These are the activations of a small neural network, seen along a few directions. Each row is one input.
In each table, some parts of the input vary, and every possible input appears once, in random order.
A made-up example of a description, with smaller parts first: ring(8) and (point or (values(2) and line(4)) or ring(9)).
Shared parts are said once, and a part with two or three values counts as separate values.
In the rows, 128 means zero.

Other details of the inputs shift rows strongly along three fixed directions, in all tables alike. That doesn't count.

A family of inputs:
row 1: [121 127 108 117 118 128 123 116 141 144 115 127 126]
row 2: [118 127 109 119 119 125 117 114 140 137 110 130 131]
row 3: [146 134 147  96 161 123 101 133 119 133 168 129 160]
row 4: [ 84  97 182 151 145 130 163 156  84 105 154 123 140]
row 5: [155 127 147  99 150 119 111 134 130 125 178 120 161]
row 6: [130 121 104 121 113 117 125 115 131 135 119 125 119]
row 7: [ 55  86 132 163 121 139 176 138  95 127  87 128 108]
row 8: [115 137 119 122 110 127 116 111 142 132 114 134 126]
row 9: [122 133 117 126 106 118 119 109 136 126 118 133 121]
row 10: [127 122 107 122 110 123 128 118 146 134 120 120 126]
row 11: [125 132 118 125 101 125 126 115 147 129 124 124 122]
row 12: [ 80 102 181 148 145 140 167 157  97 113 154 124 144]
row 13: [ 85  92 172 145 155 139 168 161  96 118 150 121 148]
row 14: [142 142 157 103 146 125 104 131 131 126 172 128 160]
row 15: [127 141 125 115 104 109 129 124 142 121 120 140  98]
row 16: [121 126 105 118 120 122 118 113 131 139 112 131 123]
row 17: [130 119 106 123 108 119 127 117 141 131 120 121 125]
row 18: [126 142 126 114 103 117 134 126 152 125 122 136 101]
row 19: [129 132 107 119 113 121 127 110 124 136 116 126 119]
row 20: [132 130 109 118 107 128 135 114 136 137 122 120 119]
row 21: [122 136 110 116 116 129 124 112 131 142 112 127 124]
row 22: [149 133 148  96 158 125 107 133 125 134 172 127 160]
row 23: [ 89  85 173 146 151 132 168 160  87 110 153 117 144]
row 24: [121 125 107 120 118 121 117 112 136 134 111 131 128]
row 25: [191 152 123 208 179 174 112 166 141 117  87 133 123]
row 26: [ 70  90 132 161 107 139 189 137  96 124  99 117 103]
row 27: [131 120 104 121 113 118 126 114 132 134 119 127 119]
row 28: [126 131 117 127 102 118 123 111 138 124 121 130 119]
row 29: [125 134 109 117 116 126 125 109 126 138 113 129 121]
row 30: [ 85  89 171 145 162 130 162 159  74 115 148 125 141]
row 31: [124 135 111 116 113 131 129 113 136 142 116 126 123]
row 32: [148 133 148  98 156 123 105 133 130 130 170 126 165]
row 33: [195 160 129 218 170 166 108 160 132 104  90 140 112]
row 34: [118 136 120 123 107 129 121 113 147 134 117 131 126]
row 35: [160 135 147  96 149 116 114 128 110 125 179 123 153]
row 36: [117 136 117 124 109 122 115 110 138 130 115 133 124]
row 37: [129 140 125 115 101 112 133 126 147 122 122 136  99]
row 38: [132 120 105 120 110 122 129 116 137 135 121 123 119]
row 39: [125 126 106 119 114 128 130 117 144 142 120 127 124]
row 40: [131 130 108 119 107 128 135 115 136 138 122 118 120]
row 41: [197 161 121 206 179 173 113 160 123 117  87 135 113]
row 42: [155 128 146  97 152 121 112 136 125 130 180 120 157]
row 43: [151 132 145 100 153 121 110 135 132 130 176 123 164]
row 44: [119 127 108 116 120 127 119 114 136 141 111 131 125]
row 45: [120 136 117 125 104 128 126 116 149 134 123 128 125]
row 46: [129 120 106 123 111 116 124 114 136 130 117 126 124]
row 47: [127 130 117 127  99 121 125 114 142 126 124 125 120]
row 48: [141 152 167  91 152 115 107 140 129 120 168 143 140]
row 49: [144 141 157 102 149 119  99 127 122 120 171 133 158]
row 50: [ 89 102 171 142 152 142 172 158  87 123 152 118 142]
row 51: [123 144 125 115 108 109 126 122 140 123 116 144 100]
row 52: [158 126 145  97 151 116 111 135 119 127 180 120 155]
row 53: [129 131 107 119 113 121 127 109 124 136 117 128 118]
row 54: [125 122 106 122 116 116 120 112 134 131 114 130 125]
row 55: [128 134 109 118 110 130 135 114 138 142 121 124 122]
row 56: [117 127 109 119 119 125 117 115 140 138 110 129 131]
row 57: [ 86 103 173 142 156 144 167 157  84 123 146 120 142]
row 58: [134 129 107 120 106 124 134 114 131 135 122 119 118]
row 59: [187 171 141 203 172 169 120 174 146 108  88 149  97]
row 60: [194 157 131 213 162 173 118 163 143 106  98 132 113]
row 61: [152 133 145  98 155 123 112 136 127 134 178 124 159]
row 62: [127 123 105 120 117 118 122 112 130 136 115 131 120]
row 63: [133 130 106 120 108 120 131 112 126 135 120 122 117]
row 64: [193 161 124 203 178 177 114 160 127 119  87 136 116]
row 65: [130 122 107 119 111 126 130 117 142 137 121 122 121]
row 66: [153 136 156 104 138 117 109 130 127 117 181 125 154]
row 67: [ 52  85 133 165 120 136 174 139  99 123  85 126 113]
row 68: [140 143 157 102 149 123 100 129 126 124 168 131 160]
row 69: [ 55  82 131 167 117 132 177 139  97 121  88 124 111]
row 70: [121 145 125 114 106 119 133 126 153 130 121 140 105]
row 71: [118 146 126 113 111 114 123 121 142 126 113 145 103]
row 72: [129 120 105 123 111 116 123 115 136 130 117 124 125]
Description of these inputs: ring(8) and (point or (values(2) and line(4))).
Changing only the ring(8) part turns row 7 into row 22. The same change can be made to row 36. Which row results?
> row 14
Changing only the ring(8) part turns row 18 into row 51. The same change can be made to row 10. Which row results?
> row 69
List by row number the other rows that have the ring(8) part in common with row 6.
> row 4, row 15, row 27, row 28, row 35, row 46, row 63, row 72
Change only the values(2) part in row 42. List by row number the other rows that result.
> row 65
Change only the ring(8) part in row 5. List by row number the other rows that result.
> row 2, row 13, row 23, row 24, row 32, row 46, row 54
Change only the ring(8) part in row 60. List by row number the other rows that result.
> row 8, row 9, row 12, row 28, row 34, row 49, row 66

A family of inputs:
row 73: [119 124 110 164 106 138 129 132 159 124  96 133 109]
row 74: [133 128 108 154 105 135 149 134 151 121  97 125  97]
row 75: [114 131 118  94 115 123 105  99 133 144 140 119 158]
row 76: [ 49  67 165 172 152 140 203 164  52 116 116 119 115]
row 77: [111 140 115 152 124 129 122 124 138 123  78 156  99]
row 78: [132 113 108  96 114 109 111 102 122 136 146 124 138]
row 79: [207 141 149 109 189 135 100 153 127 128 193 121 167]
row 80: [111 119 113  93 126 116 106 107 149 145 137 122 158]
row 81: [117 138 116 167 100 144 127 122 146 124  97 133 109]
row 82: [109 133 118  95 120 123 103  96 136 145 139 122 159]
row 83: [132 127 121 101 101  95 120 107 131 121 147 126 125]
row 84: [ 37  85 173 169 151 157 209 167  57 129 115 122 123]
row 85: [116 152 138  82 108 114 115 110 140 138 142 135 127]
row 86: [131 129 103 149 109 144 129 111 133 136  95 118 129]
row 87: [128 139 129  98  94 112 127 105 139 129 154 121 131]
row 88: [121 129 102 160 113 152 129 116 133 135  84 119 126]
row 89: [129 110 109  93 113 118 121 111 142 144 150 118 144]
row 90: [123 125 122 104 103  97 109 107 136 123 148 132 131]
row 91: [123 115  97 157 119 144 131 127 146 135  84 120 125]
row 92: [130 132 109 150 108 135 148 137 150 122  94 126  94]
row 93: [132 125 109 159 103 133 147 132 153 122  99 124 101]
row 94: [ 52  71 192 117 128 112 185 155  91 110 180 118 152]
row 95: [129 136 115  85 114 120 126 103 126 151 149 117 135]
row 96: [202 139 153 118 187 134  90 151 131 121 182 119 183]
row 97: [119 125 124 103 104  99 102 106 137 123 147 135 134]
row 98: [176 176 177 111 187 138  85 147 132 119 180 151 163]
row 99: [147 136  95 187 108 138 142 131 137 111  66 133  78]
row 100: [112 153 139  83 112 117 113 107 142 138 140 142 129]
row 101: [125 133 127  83 108 108 125 122 150 131 146 127 124]
row 102: [ 51  72 191 124 129 103 178 147  70 102 174 123 146]
row 103: [126 137 130 101  94 111 124 104 141 129 153 125 137]
row 104: [199 166 154 186 192 152 100 172 122 103 112 149 115]
row 105: [126 139 114  82 117 120 126 105 125 154 147 123 137]
row 106: [114 121 112  96 127 108  97  98 128 136 132 128 152]
row 107: [109 136 128 109 117 110 117 115 132 127 112 148 111]
row 108: [144 137  87 188 115 165 149 125 134 137  65 123  92]
row 109: [195 156 153 178 182 147 112 171 115  97 124 140 117]
row 110: [ 46  70 172 177 136 160 200 157  65 118 126 113 131]
row 111: [123 123 111 117 108 132 134 106 127 144 131 116 128]
row 112: [130 142 123 129 100 130 141 118 136 124 122 124 111]
row 113: [125 136 129  86 111  96 111 112 131 129 139 136 120]
row 114: [131 134 122  89 106  97 121 112 128 122 143 129 118]
row 115: [128 123 109  79 123 113 128 117 138 154 147 123 136]
row 116: [204 145 137 172 196 162 119 172 127 125 135 124 135]
row 117: [128 118  96 148 119 130 116 113 127 128  89 125 125]
row 118: [202 178 153 206 181 177 115 175 132 108 102 140 109]
row 119: [127 145 106 176 122 152 134 141 162 128  56 148  84]
row 120: [133 112  94 156 117 143 144 127 143 139  95 119 109]
row 121: [124 127 109  77 126 112 125 118 137 156 144 127 138]
row 122: [119 137 117 147 116 136 136 138 154 130  85 139  95]
row 123: [125 148 118 150 104 143 142 127 139 125  91 131  95]
row 124: [122 123 123 100 102 106 117 116 156 130 152 127 137]
row 125: [116  84 216 157 211 139 152 184  45  93 188 118 183]
row 126: [135 115 108  94 116 106 116 102 121 138 146 121 134]
row 127: [128 114 103 114 116 115 131 109 116 136 124 123 120]
row 128: [114 130 127 106 108 117 132 128 150 134 122 131 113]
row 129: [179 162 171 107 192 132  84 157 144 118 180 151 162]
row 130: [134 144 103 198 101 155 135 128 151 121  71 132  93]
row 131: [199 148 150 109 196 125  93 150 102 126 182 132 160]
row 132: [111 115 107 119 120 117 110 106 123 132 112 126 141]
row 133: [ 28  60 175 125 142 128 178 151  83 125 148 112 163]
row 134: [127 130 107  81 127 104 115 109 116 147 139 132 132]
row 135: [195 168 157 177 173 162 123 167 123 103 134 130 123]
Describe the family of inputs behind these rows.
> values(3) and (line(10) or line(11))
Changing only the values(3) part turns row 97 into row 73. The same change can be made to row 83. Which row results?
> row 93
Change only the line(11) part in row 98. List by row number the other rows that result.
> row 81, row 85, row 87, row 100, row 103, row 112, row 118, row 123, row 130, row 135
Change only the values(3) part in row 106. List by row number the other rows that result.
> row 80, row 82
